Each row below holds a small network's activations on one input, seen along a few directions.
Each table varies a few parts of the input and shows all the possible inputs, shuffled.
A made-up example of a description, with smaller parts first: ring(8) and (point or line(11) or (values(3) and line(6))).
Shared parts are said once, and a part with two or three values counts as separate values.

Other details of the inputs vary at random and push rows far along two fixed directions, the same in every table; ignore that.

Rows:
R1: [ 17,   8,  30,  47, -22,  -5,  17, -14,  -8, -18,  27,  24,  14, -36]
R2: [ 27,  -2,  17,  31, -50,  24,   1,  -3, -27, -31, -11,  54,   7,  -7]
R3: [  6,  28,  25,  40, -36,  17,  12, -13, -31,  -8,  45,  13,  11, -33]
R4: [ 16,  16,   4,  34,  -3,  -3,  11,   4, -20,   6, -10,  44,  -3, -37]
R5: [ 27,   5,   4,  40, -24,   6,   5, -33,  -5,  -6,  -5,  27, -17, -36]
R6: [-18,  -9,   7, -24,  -9,   3,  -7,  20,  -4, -20, -21,  -3, -13,  77]
R7: [ 26,  29,  11,   4, -31,  17,  33,  -7, -10,   7,  -4,  24,   2, -51]
R8: [ 36,  16,  -5,  34, -29,  18,   1,  -1, -22,   8,   6,  24,  -6, -46]
R9: [ -8,  -1,  -8, -61,  28, -11,   6,  21,  50,  14, -40, -27,  -9,  31]
R10: [  8,  11,  22,   0, -18,  11,  28, -10,   5, -13,  18,  17,  20, -42]
R11: [-43, -21, -17, -14,  25,  -3, -18,  -5, -10,   3,  21, -27,  -4,  41]
R12: [-60,  15, -22,  29, -11,   8,  15, -18, -56, -19,  62, -35, -19,  47]
R13: [ 28, -29,  31, -36,  27, -19,   2,  15,  56,   4, -37,  17,  48, -38]
R14: [ 12,  14, -10,  51, -25,  15,  15,  -8, -40,  -1,  12,  27, -12, -36]
R15: [-21, -24,  -3, -37,  38, -23, -25,  33,  15,  13,  -1, -29,  12,  35]
R16: [-10,   4, -11, -35,  15, -19,  28,  -3,  24,   0, -23, -26, -21,  39]
R17: [ 15,  -2,  10,  27, -19,  25, -10, -20, -25,  -4,  35,  20,  12, -43]
R18: [ 34, -26,  23, -18,  27, -10, -30,  36,  33,  19, -13,  18,  39, -34]
R19: [-37,   9, -40,  -6,  20, -10,  -4,   5, -11,   3,  -8, -28, -28,  61]
R20: [ 31, -40,  -3, -14,  33, -10, -36,  20,  31,  31, -55,  34,  12, -35]
R21: [ 30,  13,   4,  38, -21,   5,   4, -12,   6,  -7, -15,  10,  -7, -30]
R22: [-11,  -1, -29, -36,  18,  -9, -27,  19,  31,  21, -26, -48, -17,  59]
R23: [-19,  24,  -7, -10,   3,  -4,  -2,   9,  11,   3,  -2, -33, -34,  42]
R24: [ 15,   3,  15,  32, -21,  10,  -4,  -8,   6, -15,  22,  14,  19, -35]
R25: [ 30, -42,  21,   0,  22, -18, -32,  -6,  46,   2, -22,  23,  31, -31]
R26: [-25, -36, -21, -42,  41, -22, -35,  30,  21,  12,  -8, -40,  14,  50]
R27: [-21,  12, -26,   5,  -2, -13,   6, -12,   3,  -7,   1, -43, -39,  60]
R28: [ -9, -13, -17, -41,  35, -24, -22,  38,  18,  27, -30, -25, -14,  37]
R29: [ 21, -32,  16, -42,  27, -14,  -2,  26,  27,  14, -22,  23,  46, -45]
R30: [  4,  -2,  17,   8,  -5,   8,  35,  -4, -23,  -4,  18,  35,  28, -51]
R31: [ 33, -28,   9, -13,  38, -21, -21,  43,  33,  34, -54,  33,  16, -32]
R32: [ 13,  14,  -2,   5,  -1,   2,  36,  -5, -15,   2, -18,  41,   5, -40]
R33: [-26,  10,  -7, -35,   3,  10,  24,   1, -16,  -4,  33, -30,   4,  26]
R34: [ 28,  25,  20,  40, -22,   2,  13,  -8,  -4,  -5,  -5,  19, -12, -37]
R35: [  8,  15, -10,  43, -16,  14,   5, -29, -36,  -4,   4,  42, -15, -38]
R36: [-39,  27, -41,  11, -19,   7,  11,  -9, -50,  -5,  32, -42, -47,  50]
R37: [-45,  37, -36,  13, -30,  31,  11, -36, -60,  -9,  50, -50, -61,  54]
R38: [ 44, -18,   8, -49,  27,  -4,  -2,  34,  41,  29, -55,  21,  23, -39]
R39: [ 21,   5,  25,  -1, -46,  25,  38,  -6, -26, -33, -13,  54,   9, -15]
R40: [-39, -23, -22, -24,  44, -21, -23,  17,  12,   3,  -2, -28,  12,  57]
R41: [ 31, -47,  22, -14,  30, -18, -44,   4,  59,   8, -38,  14,  40, -31]
R42: [-26, -24,  -9, -36,  -5,   6, -25,   1,  -1, -20, -26, -10, -18,  88]
R43: [ 22,   2,   8,  32, -20,  17,  -5,  -2, -21,  -6,  34,  16,  20, -41]
R44: [ 42, -25,  10,  -8,  18, -11, -35,   1,  52,  16, -57,  19,   7, -34]
R45: [ 22,  -1,  19,  41, -20,   1,  -2, -15,   4, -18,  14,  16,  23, -39]
R46: [-24,  -3,   9, -11,  17, -19,  -8,   6,  20,  -8,   9, -38,   3,  44]
R47: [-27, -29,  -7, -64,  59, -25,   2,  25,  33,   9, -27, -12,  29,  33]
R48: [ -2,   6,  21,  41, -12,   6,  13,   0, -37,  -7,  36,  31,  13, -40]
R49: [ 23,  -9,  14,  36, -13,  -9,   2, -13,  10, -17,  13,  18,  21, -29]
R50: [-14, -21,   2, -77,  39, -14,  -8,  26,  50,  20, -23, -37,  31,  34]
R51: [ 26,  26,  19,  18, -26,  11,  44, -18,  -6, -10, -10,  24,  -4, -49]
R52: [-44,  25,   1,   5, -11,   4,   8,  -7, -12, -18,  47, -41, -17,  48]
R53: [ 17, -44,   8,  -9,  43, -15, -39,   9,  33,  12, -30,  38,  42, -34]
R54: [-22,  14, -26, -13,   3,  -2,  -9,   4,  17,   2,  -7, -47, -32,  57]
R55: [-25,  30, -20,  -3,  -5,   8,   7,   4, -28,   6,  22, -42, -42,  49]
R56: [-45,  56, -28,  34, -53,  37,  21, -51, -69, -14,  57, -45, -62,  46]
R57: [-22,  26, -10,  13,  -9, -13,  22, -13, -12,  -9,  14, -36, -45,  54]
R58: [ 14,   4,  20,  39, -28,  24,  -5, -31,  -8, -16,  29,  24,   9, -51]
R59: [ 28,  11,   5,  27, -25,  18,  -7, -22,   5,  -1,  -7,  25, -15, -44]
R60: [ 17,   6,  25,  19, -21,  -1,  42, -24,  -4, -20,  20,  29,  21, -45]
R61: [-24, -13, -14, -30,  19,  -8, -29,  14,  25,   9,   4, -53,  14,  55]
R62: [  2,  -3,   4,  35, -21,  15,  -6, -24, -40,  -9,  39,  23,   8, -43]
R63: [ 18,   2,  17,  30, -28,  22, -12, -23, -12,  -3,  27,  21,  20, -50]
R64: [-49,  34, -40,  21, -31,  22,  14, -36, -72, -11,  50, -39, -64,  44]
R65: [ -8, -17, -18, -68,  34, -19,   2,  32,  24,  26, -40, -20,  -4,  23]
R66: [ 31, -29,   5, -43,  39, -16,   4,  36,  39,  31, -64,  36,  25, -38]
R67: [ -8,   6, -11, -36,  19, -14, -19,  27,  29,  27, -25, -37, -15,  48]
R68: [-53,  24,  -7,  23,   0,   0,  18, -12, -47, -18,  52, -19, -13,  42]
Description of these inputs: line(4) and (point or (values(2) and line(8))).
Changing only the line(4) part turns R3 into R61. The same change can be made to R1. Which row results?
Answer: R49
Changing only the line(4) part turns R25 into R60. The same change can be made to R63. Which row results?
Answer: R50
Change only the values(2) part in R28. List by row number the other rows that result.
Answer: R15
Change only the line(4) part in R9. List by row number the other rows that result.
Answer: R23, R54, R59

Rows:
R69: [-10,  35,   0,  15, -36,  12,  47, -27, -35, -19,  35,   0, -23,  10]
R70: [ 33,  10,   6,  13, -16,   3,  19,  -6,  -7,   2,  -2,  27,  14, -59]
R71: [ -3, -45,  14, -32,  35,   2, -46,  13,  43,  11,   0,   8,  55,  -5]
R72: [ 44,  -6,  -2,  22,  -8,   6, -10,  -2,  -8,   0, -10,  33,  -2, -55]
R73: [  8,   7,  20,  -4,  -7,   2,  12,   2,  10,   9, -10,  12,  -1, -34]
R74: [  1, -33, -14, -80,  72, -37, -62,  44,  92,  29, -74, -49,  -1,  67]
R75: [ 11,   0,  -3,  14,  -7,  -2, -14,   1, -22,  11, -16,  20,  -8, -14]
R76: [ 17, -15,  -3, -32,  36, -17, -12,  37,  26,  28, -44,  24,  27, -14]
R77: [ 11, -27,  24,   8,  -2,  -7, -19,  20,   8, -10,  27,  17,  49, -30]
R78: [-48,  23, -41,  -9,  -6,   2,  -1, -12, -19,  -2,  20, -72, -47,  79]
R79: [-65,  -5, -10,  19,  26, -18,   4, -22, -15, -17,  53, -45,  -2,  54]
R80: [ 38,   6,  22,  32, -24,   9,   3, -12,   8,   3, -13,  34,  -6, -33]
R81: [-51,  21, -30, -26,  -6,   6,  36,  -7, -16, -20,  11, -55, -25,  90]
R82: [-19,  40,  -7,  31, -30,  26,  45, -26, -69, -18,  54,   0, -36, -15]
R83: [ 34,  -9,  25,  28, -27,  11,  -2,  -3,   4,  -7, -33,  44,   3, -42]
What is each input in this table made of?
Answer: values(3) or (values(2) and line(6))
Change only the values(2) part in R83. List by row number the other rows that result.
Answer: R81

Rows:
R84: [ 56, -14,  15,  43, -12,   1, -16,   1,   6,   8, -19,  65,  25, -95]
R85: [-23, -50,   6, -63,  60, -27, -37,  33,  64,   9,  -9, -34,  52,  42]
R86: [  1,  -2,   3, -26,  12, -14,   1,   6,  27,   7, -24, -18,  -7,  30]
R87: [-27,  40, -21,  29, -24,  25,  18, -22, -42,  -8,  38, -30, -40,  22]
R88: [-43, -32,  -7, -51,  54, -23, -25,  23,  18,   9,  22, -52,  24,  53]
R89: [ 63, -12,  32,  47, -26,   9,  -8,  -8,  13,  -5, -15,  64,  25, -84]
R90: [ 61,  -9,  38,  47, -30,   8, -11,  -5,   1, -14, -14,  73,  31, -80]
R91: [-41,  41, -23,  14, -31,  15,  40, -21, -65, -15,  38, -11, -36,  23]
R92: [-40,  41,  -8,  20, -37,  19,  48, -26, -52, -31,  37, -12, -35,  29]
R93: [ 18, -35, -10, -70,  51, -25, -29,  43,  57,  36, -63,  -9,  15,   6]
R94: [-28,  43, -23,  21, -22,  12,  35, -25, -50,  -5,  39, -26, -41,  32]
R95: [ -6,  12,  -8,  36, -22,  17,  -3, -15, -41,  -5,  26,   8, -13,   1]
R96: [-24, -13, -14, -52,  27, -14,   0,  16,  30,   5, -27, -41, -12,  63]
R97: [ 35, -10,  20,   4,   1,  -2, -13,   2,  36,   9, -29,  24,  12, -39]
Changing only one part turns R91 into R92. The same change can be made to R84. Which row results?
Answer: R89
What is each input in this table made of?
Answer: values(2) and (point or line(6))
Change only the values(2) part in R88. List by row number the other rows that result.
Answer: R85
